These are the activations of a small network on made-up records, seen along a few directions, one row for each record.
Here are examples, each followed by its value of one field, Las.
Records without Las are marked absent.
The largest differences between rows may come from other fields.
(in the rows, 500 means zero)
Strong random noise was added to every row along 6 fixed directions; ignore it. To show where, here is one row again and again, with new noise each time:
[441,403,346,363,448,347,561,505,527,588,532,565,530,632,332,524,501,512,424,293,687,579,504,504,476,457]
[447,432,251,330,443,374,452,516,502,589,483,596,520,612,391,555,422,551,373,304,735,605,548,382,455,548]
[375,278,215,385,487,558,513,634,812,723,396,564,473,649,81,418,419,451,493,279,776,509,669,501,377,523]
[547,484,453,661,670,492,485,513,334,656,329,403,517,223,585,452,513,413,573,514,257,479,365,346,643,440]
[476,416,451,499,609,547,656,559,631,601,448,356,554,469,290,475,556,438,628,397,456,431,447,644,533,311]
[411,390,704,488,566,613,810,475,767,606,734,468,479,521,302,440,486,497,480,428,701,515,397,665,330,374]
[433,343,553,732,644,601,643,633,702,588,394,484,422,384,265,290,686,259,626,538,253,393,459,683,537,405]
[489,535,284,424,534,462,451,590,515,371,406,490,529,533,461,567,588,474,489,452,422,484,511,572,557,469]

[529,563,475,241,485,566,599,481,605,518,577,226,670,622,392,686,392,653,626,351,703,441,512,653,482,266] | t4
[495,421,789,632,417,357,644,397,376,604,572,548,479,520,473,386,585,427,548,495,470,545,432,584,578,453] | t9
[401,318,890,700,378,427,663,406,564,574,745,769,353,598,429,262,593,397,405,557,594,582,468,572,388,619] | t6
[520,537,310,450,616,677,424,576,576,519,387,426,510,379,542,559,393,550,513,525,519,478,520,378,445,544] | absent
[439,650,525,628,476,750,214,597,638,152,464,711,301,493,682,421,526,469,367,837,351,459,699,485,396,866] | t5
[516,437,387,462,479,571,462,492,518,703,386,347,589,526,326,514,351,579,676,371,613,446,634,458,541,444] | t5
[503,533,509,620,460,503,415,558,467,332,409,490,491,557,467,445,666,410,642,587,251,380,616,693,628,492] | t8
[474,574,589,546,398,567,445,558,608,339,541,520,478,625,474,490,556,477,549,588,427,415,622,682,494,523] | t7
[482,539,629,465,440,581,480,456,569,454,535,486,496,602,493,493,449,552,532,567,564,476,582,562,465,549] | t9
[547,468,606,659,593,552,599,507,476,638,433,391,514,340,519,433,517,438,649,556,328,454,425,493,575,402] | t1
[515,454,516,469,400,293,546,478,370,528,444,479,565,614,395,498,626,448,605,370,458,510,509,644,640,386] | t2
[593,655,555,451,579,591,521,458,426,420,432,260,604,415,605,610,485,573,670,550,369,417,460,589,576,363] | t2
[511,582,618,461,366,382,602,458,476,344,643,493,558,648,522,581,600,548,541,470,487,500,501,723,534,390] | t7
[573,493,576,630,657,662,548,462,448,750,358,256,544,262,476,435,397,503,735,516,366,393,477,424,571,380] | t8
[574,600,554,407,501,495,482,397,340,571,576,360,595,410,692,639,328,646,482,472,614,539,412,339,519,451] | t4
[507,567,788,487,503,600,723,375,564,385,756,369,548,546,531,550,512,622,570,542,561,479,425,710,439,377] | t5
[538,592,509,372,551,679,500,488,590,500,435,239,610,520,452,599,393,605,686,493,529,387,566,589,508,380] | t2
[451,499,473,603,422,606,294,549,534,448,479,713,364,518,530,398,437,475,400,614,550,516,694,390,406,786] | t8
[315,339,843,583,464,568,821,508,879,441,883,752,324,653,271,310,642,382,312,533,698,564,436,785,230,532] | absent
[473,532,334,481,575,828,343,620,726,496,296,348,478,457,380,496,368,537,645,587,486,361,712,484,468,579] | t3
[536,518,450,241,378,204,605,343,278,593,561,303,703,698,406,675,488,661,611,207,642,531,484,579,652,246] | t3
[474,532,261,176,394,572,454,561,715,445,504,392,605,772,334,679,366,678,544,365,804,478,673,573,415,467] | t1
[543,574,457,433,403,434,375,476,361,411,403,479,555,614,550,567,479,549,557,511,488,495,593,522,627,525] | t9
[429,407,288,490,427,658,262,694,760,461,306,629,406,638,271,388,481,393,527,543,561,409,787,549,418,680] | t6
[585,620,120,226,387,379,227,556,334,342,265,409,677,720,519,729,457,620,604,369,548,468,675,516,669,478] | t6
[436,448,519,463,595,773,615,558,816,554,597,495,445,466,394,478,389,532,466,524,704,493,520,516,276,543] | absent
[438,342,480,464,362,370,500,433,477,822,458,481,532,637,247,435,390,520,598,281,701,518,646,438,540,467] | t3
[474,480,124,392,393,466,287,693,614,326,334,576,500,687,340,539,581,441,500,447,475,440,719,590,536,576] | t7
[475,305,721,688,473,317,623,397,374,910,496,512,483,428,382,301,519,378,590,397,450,532,426,393,580,415] | t4
[439,504,210,382,412,639,326,748,801,264,354,559,465,717,324,525,569,445,516,539,519,397,753,681,470,597] | t1

Here are new rows. What is Las for each?
[492,523,477,306,526,533,650,453,597,524,642,391,590,562,441,643,382,650,458,361,759,549,439,537,393,376] | absent
[555,653,348,377,566,726,400,538,571,405,455,320,570,419,631,673,320,669,542,560,549,455,549,403,448,519] | t7
[493,498,588,567,578,798,535,574,719,535,541,434,449,369,522,473,372,513,513,630,570,450,509,466,373,554] | t1
[566,542,597,552,489,471,457,433,338,460,473,458,547,488,613,506,522,522,595,555,386,459,483,509,603,488] | t6
[629,676,540,543,659,550,461,425,276,448,463,311,576,218,826,630,424,585,515,611,309,487,308,339,602,435] | absent
[477,558,483,421,495,722,408,494,628,508,508,448,480,521,492,520,309,622,504,550,664,460,645,422,388,605] | t8
[510,530,508,538,383,386,477,492,440,408,434,508,532,645,421,476,636,469,623,487,364,443,619,703,634,442] | t5
[446,459,633,560,400,530,565,535,677,454,501,535,465,648,299,395,613,416,612,512,473,427,633,779,480,471] | t2
[460,428,549,471,385,422,487,456,509,584,507,562,481,630,394,434,481,493,506,442,605,514,587,497,484,542] | t2
[527,517,516,565,467,423,420,427,331,578,446,549,475,446,584,455,468,524,499,509,457,543,532,366,551,582] | t5
